A small network was shown many inputs. Here are its activations along a few directions, one row for each input.
Each table varies a few parts of the input and shows all the possible inputs, shuffled.
Descriptions start from the smaller parts, as in this example, which fits no table here: one of 2 separate values, together with either a single point or one of 11 places around a ring or (one of 5 places around a ring, together with one of 6 places along a line).
Shared parts are said once, and a part with two or three values counts as separate values.

A family of inputs:
row 1: -12,-2,-6,20,88,-20,11,46,-13,39,-7,32
row 2: 7,-6,19,27,-47,-21,-1,-6,-17,-23,15,-27
row 3: 12,-41,7,3,62,45,-18,37,0,18,-13,-17
row 4: -19,9,-15,12,-49,-8,-3,-27,14,-3,-4,-20
row 5: 41,-8,39,-17,-22,5,7,6,-9,21,8,-3
row 6: -10,2,-31,2,-47,-8,-15,-52,14,-34,0,27
row 7: 30,4,16,-29,-12,11,21,-11,10,19,-12,-4
row 8: -15,-22,-25,30,42,23,-33,27,1,-3,-3,-53
row 9: -40,13,-39,43,67,-50,-10,36,-13,22,5,1
row 10: -10,13,-22,6,-47,-1,-11,-46,15,-26,-2,17
row 11: 21,4,13,-31,-20,15,14,-20,16,24,-6,9
row 12: -60,11,16,-90,-5,-6,26,55,-30,-45,11,64
row 13: -6,-1,-2,14,-43,-18,9,-13,1,-2,-6,-40
row 14: -20,-1,-10,13,-47,-10,-3,-41,18,-10,5,-4
row 15: 4,-3,8,29,-53,-17,0,1,-10,-5,9,-31
row 16: 25,-4,-10,-39,-25,11,-3,-45,11,-5,-10,57
row 17: 5,3,3,20,89,-1,4,37,-4,25,-19,14
row 18: -9,8,-23,10,-48,-5,0,-36,27,-25,10,9
row 19: 42,-10,44,-15,-16,2,13,-1,-15,5,19,1
row 20: -26,19,-27,44,66,-27,-21,29,-1,12,-3,-18
row 21: 1,12,10,32,-44,-6,10,-18,-34,-25,27,-23
row 22: 38,4,39,-15,-13,12,17,-14,-33,6,28,6
row 23: 31,3,0,-34,-20,12,14,-28,26,2,2,35
row 24: 33,-6,29,-26,-13,4,19,-4,4,23,-8,-9
row 25: -18,14,-19,44,63,-4,-30,26,4,-1,-12,-31
row 26: -14,-3,-23,35,52,9,-33,30,5,-3,-2,-46
row 27: 26,4,-6,-33,-22,25,10,-39,10,4,-10,47
row 28: -9,4,-12,11,-42,-13,9,-17,11,-10,-5,-35
row 29: 13,-21,10,7,70,30,-18,39,4,21,-12,-12
row 30: 9,-5,11,15,82,16,-13,35,2,24,-21,2
row 31: -87,9,-9,-58,-24,-27,16,46,-30,-65,22,29
row 32: 17,-5,12,-29,-21,19,15,-33,14,19,-4,23
Changing only one part turns row 21 into row 22. The same change can be made to row 9. Which row results?
Answer: row 1
Describe the family of inputs behind these rows.
Answer: one of 2 separate values, together with either a single point or one of 5 places along a line or one of 10 places along a line
Change only the place on the line of 10 in row 5. List by row number the other rows that result.
Answer: row 7, row 11, row 16, row 19, row 22, row 23, row 24, row 27, row 32

A family of inputs:
row 33: -24,5,-24,4,-20,-6,-12,-8,8,-15,2,-24
row 34: -12,-3,1,-23,16,4,0,35,-9,-6,-1,3
row 35: -5,6,22,-23,7,-2,5,35,-24,-2,13,9
row 36: -24,19,22,-23,4,-18,16,36,-24,-13,18,19
row 37: -8,-4,13,0,-37,-18,3,3,-18,-13,16,-20
row 38: -28,9,9,0,-44,-27,24,9,-18,-22,18,-8
row 39: -8,-2,-29,29,-5,-10,-22,-30,15,-8,5,-6
row 40: 16,-9,16,-10,28,14,2,16,-6,18,-16,-5
row 41: -45,16,-35,17,-20,-33,3,-28,0,-21,6,11
row 42: -11,-14,-2,-3,36,15,-13,16,10,0,-4,5
row 43: 10,1,-12,24,-11,15,-10,-17,13,8,-4,-25
row 44: -12,1,-4,2,-32,-8,-5,6,-5,-21,-1,-25
row 45: 29,-3,21,-6,33,10,4,8,-3,25,-15,-9
row 46: 21,-5,-6,13,44,0,-5,-4,22,35,-17,13
row 47: 27,5,-1,30,-1,11,-11,-25,18,13,2,-25
row 48: -7,-8,-25,7,37,-2,-10,10,13,6,-15,23
row 49: 36,1,21,-99,-32,41,29,-47,5,4,-3,86
row 50: 1,-14,12,-7,24,15,-1,27,-6,-1,-7,1
row 51: -38,15,-12,-10,19,-3,1,26,-10,-22,-3,27
row 52: 6,-13,17,11,-34,-5,5,1,-16,-8,13,-22
row 53: 37,0,15,21,-10,7,3,-15,4,8,-2,-31
row 54: -11,-6,-16,17,-10,7,-19,-17,15,-9,8,-25
row 55: -23,1,-11,-16,29,6,-12,21,1,-9,-3,8
row 56: 19,-5,12,5,42,15,-7,1,15,25,-13,-1
row 57: 20,-7,5,16,-17,9,-1,-9,2,4,1,-32
row 58: -33,20,-30,-1,24,-19,6,13,-7,-18,-6,44
row 59: 8,-6,-14,12,38,6,-8,3,13,28,-21,21
row 60: 30,6,-11,46,3,-3,-12,-37,18,14,-5,-4
row 61: 40,-1,25,14,-22,-3,14,-8,-8,15,6,-29
row 62: 35,-4,34,-10,24,3,14,12,-16,25,8,-5
row 63: 4,-10,26,-15,11,4,9,32,-18,10,8,3
row 64: 6,-9,4,1,40,21,-9,6,9,18,-12,2
row 65: -24,10,5,-20,15,-10,8,33,-16,-25,6,16
row 66: 21,-9,28,-17,18,4,13,22,-17,24,8,-2
row 67: 37,-3,21,-70,-89,18,20,-74,41,-12,-8,62
row 68: 9,3,-21,39,-4,-1,-19,-33,15,10,-1,-4
row 69: -20,7,-30,-5,28,-10,-10,16,4,-1,-13,28
row 70: -22,11,-40,12,-14,-22,-15,-22,13,-11,3,-5
row 71: -47,11,-22,7,-30,-14,10,-7,-1,-20,6,-9
row 72: 25,-10,23,15,-27,-1,7,-7,-16,9,13,-24
row 73: 1,-11,3,15,-21,6,-9,-5,-2,-18,3,-29
row 74: -32,8,-7,2,-37,-17,12,5,-10,-25,8,-14
Changing only one part turns row 37 into row 35. The same change can be made to row 72. Which row results?
Answer: row 66
Changing only one part turns row 54 into row 42. The same change can be made to row 52. Which row results?
Answer: row 63
Describe the family of inputs behind these rows.
Answer: one of 2 separate values, together with either a single point or (one of 4 places along a line, together with one of 5 places along a line)

A family of inputs:
row 75: 46,1,8,43,29,-16,15,-1,-7,47,-12,-20
row 76: -7,-9,7,-25,32,15,7,42,9,22,-18,-8
row 77: -52,39,-20,-9,-1,-33,12,16,-35,-36,33,21
row 78: -3,-33,-6,24,18,5,-25,23,-2,-14,14,-52
row 79: 67,12,31,22,49,-1,11,-8,-1,51,-17,-14
row 80: -28,-16,-7,-17,20,-11,-3,39,9,11,-6,-19
row 81: 11,-5,34,-45,50,26,-7,35,11,34,-20,-5
row 82: -2,9,-8,67,-9,-36,8,-12,-5,21,4,-21
row 83: -10,-15,-39,7,42,8,-19,-21,22,13,-10,30
row 84: -19,1,9,-12,37,-20,18,42,-27,-6,27,28
row 85: 30,0,-9,-19,62,43,-24,-9,24,29,-19,37
row 86: -38,15,-56,20,1,-9,-23,-37,26,-26,-16,27
row 87: -26,-2,-46,20,23,0,-18,-21,29,-4,-12,31
row 88: 23,-7,-3,54,17,-33,11,-4,-5,34,4,-21
row 89: 3,-8,-18,1,52,29,-18,-12,22,26,-18,35
row 90: 36,-22,21,-6,43,52,-24,23,-12,13,1,-44
row 91: -18,33,-16,64,-33,-41,2,-31,-6,0,1,-28
row 92: 18,4,51,-23,56,11,10,42,-22,7,0,41
row 93: 46,-3,-18,-52,-96,16,3,-70,54,-24,-12,61
row 94: 16,-29,3,17,24,31,-20,26,-11,4,0,-45
row 95: -46,2,-13,-1,-1,-15,1,34,14,-5,-9,-17
row 96: 57,28,34,-12,-115,-15,24,-84,15,15,25,8
row 97: 6,2,25,-12,41,-3,24,46,-34,-1,2,36
row 98: -33,8,-17,37,-30,-9,-39,-4,-3,-53,10,-57
row 99: -58,29,-31,-7,-23,-20,-5,14,9,-28,-9,-27
row 100: -34,16,-10,-2,12,-24,20,40,-40,-20,20,23
row 101: 3,-6,26,-78,-94,17,53,-46,17,-20,-7,11
row 102: 8,-5,42,-77,-77,-18,30,-27,-43,-25,12,69
row 103: -24,-18,-10,41,-11,1,-32,19,-6,-30,8,-51
row 104: 25,-20,33,-20,-120,51,10,-52,0,-35,25,-27
Describe the family of inputs behind these rows.
Answer: one of 5 separate values, together with either a single point or one of 5 places along a line
Changing only the choice among 5 separate values turns row 91 into row 77. The same change can be made to row 96. Which row results?
Answer: row 102
Change only the place on the line of 5 in row 98. List by row number the other rows that result.
Answer: row 78, row 90, row 94, row 103
Change only the choice among 5 separate values in row 103. List by row number the other rows that result.
Answer: row 82, row 87, row 95, row 100
Change only the choice among 5 separate values in row 75. List by row number the other rows that result.
Answer: row 76, row 89, row 94, row 97
